These are the activations of a small neural network, seen along a few directions. Each row is one input.
Each table varies a few parts of the input and shows all the possible inputs, shuffled.
Descriptions start from the smaller parts, as in this example, which fits no table here: one of 5 places around a ring, together with either a single point or (one of 2 separate values, together with one of 4 places along a line) or one of 9 places along a line.
Shared parts are said once, and a part with two or three values counts as separate values.
(in the rows, 128 means zero)

Other details of the inputs vary at random and push rows far along two fixed directions, the same in every table; ignore that.

A family of inputs:
x1: [ 36 129 150 111  64 115 181 138 123 105  86 151 144 193 162 149]
x2: [ 83  97 142 169  91 120 186 182 140 142  80 187 161 184 102 138]
x3: [159  48 165 182 107 114 172 154  99 130  77 155 174 109 153 141]
x4: [ 56 113 124  88  20 111 176 133  73 154  93 148 158 186 134 150]
x5: [ 81  77  86 176  74  84 169 144 115 124  68  88 157 195 105 106]
x6: [ 99 170 119  56  77 116  91  97  90 160 162 138  77 122 123 116]
x7: [ 70 192 125  62 106 144  83  91 125 100 178 140  86 131 147 120]
x8: [ 95 210 102  84 114 147  88 136 127 146 172 154  87 142  86 117]
x9: [ 94 111 135 107 126 119 198 131 158 150  79 110 155 176 131 159]
x10: [106 197  96  45 153 131 118 100 141 149 163  94  96 135 122 135]
x11: [122  96 135 132 168 116 177 128 151 138  91 128 150 150 115 141]
x12: [185  72 145 165 212 140 164 141 155 122  93 121 166  91 145 139]
x13: [135 181  88  82 110 114 112  88 118 143 187 104  75 131  86  86]
x14: [224 134 113 175 182 130 117 101 128 124 149 114 111  60 112  87]
x15: [ 88 108 102 100  43  96 199 130 105 137 104 123 164 219  96 118]
x16: [112 141 133  90  90 100 107 116 104 141 150 147 104  96 131 107]
x17: [134 172  98 111 124  93 127  89 127 148 159 126  67 117  86  79]
x18: [193  61 142 159 209 166 160 132 158 133 107 100 164 110 143 166]
x19: [106 164 130  87  87 107 110 101 101 162 138 142  57 117 127 118]
x20: [161 186 127 127 168 137  79 139 162 140 151 159  76  71 108  95]
x21: [204  80 161 213 170 177 121 172 148 112 141 137 203 101 122 151]
x22: [ 16 112  84 168  55 102 145 198 138 144  51 145 159 205 107 142]
x23: [137 170  98 104 115 108 126  89 127 150 159 114  60 125  90  86]
x24: [ 58 124 144 119 102 104 154 118 115  96 103 183 127 170 143 149]
x25: [ 40 162 139  79  88 103 123 116 123  91 136 164 119 151 139 110]
x26: [235 160 123 144 194 135  77 101 129 119 191  86 109  55 114  74]
x27: [170  42 115 203 212 153 136 147 161 120  70  56 198 105 152 176]
x28: [218  59 167 186 159 133 116 135 104 134 123 133 148  77 162 145]
x29: [ 77 153 143  98 118 128 100 108 127  87 165 152 123 137 146 134]
x30: [ 90 205 118  90 116 124  90 140 145 135 161 169  92 117  85  89]
x31: [187 152 154 125 175 190  56 107 127  93 174  94 145  81 186 134]
x32: [145 177 123  90 202 129 102 106 151 127 167 103  95  75 118 109]
x33: [148 177 101  86 109 103 118  92 138 147 150 107  71 137  96  89]
x34: [ 41 123 130 131  39 118 203 183 150 144  69 170 149 218 104 152]
x35: [208  91 153 192 175 185 112 175 155 131 119 138 156 107 126 143]
x36: [ 64 160  90 112  78  79  61 108  98 157 111 104  62 110 133 122]
x37: [ 23  76 108 167  83 113 141 166 113  80  65 136 170 189 183 169]
x38: [209  46 172 195 140 150 127 135  92 127 137 122 189  84 164 160]
x39: [140 174 146 109 174 125  72 109 137  89 154 151  77  73 154 107]
x40: [121  51 139 149 139 156 215 157 135 119  92 101 201 174 140 174]
x41: [221  75 164 164 140 154 114 135 108 134 114 107 147  93 169 156]
x42: [170 197 120 103 149 172  61 134 142 138 168 122 109 105 111 116]
x43: [227  73 138 195 164 136 141 125 124 115 161  89 178 107 119 120]
x44: [144 177 140 101 170 153  66  98 130  97 165 134  72  90 159 132]
x45: [126  87 133 134 172 128 166 132 144 126 126 114 174 139 122 152]
Each input here is: one of 5 separate values, together with either a single point or (one of 2 separate values, together with one of 4 places along a line).
Changing only the choice among 5 separate values turns x2 into x24. The same change can be made to x35. Which row results?
Answer: x44
Changing only the choice among 5 separate values turns x42 into x10. The same change can be made to x22. Which row results?
Answer: x27
Change only the choice among 5 separate values in x30. List by row number the other rows that result.
Answer: x16, x25, x26, x32
Which other rows agree with x6 in the choice among 5 separate values? List them by row number.
Answer: x3, x4, x16, x19, x28, x36, x38, x41
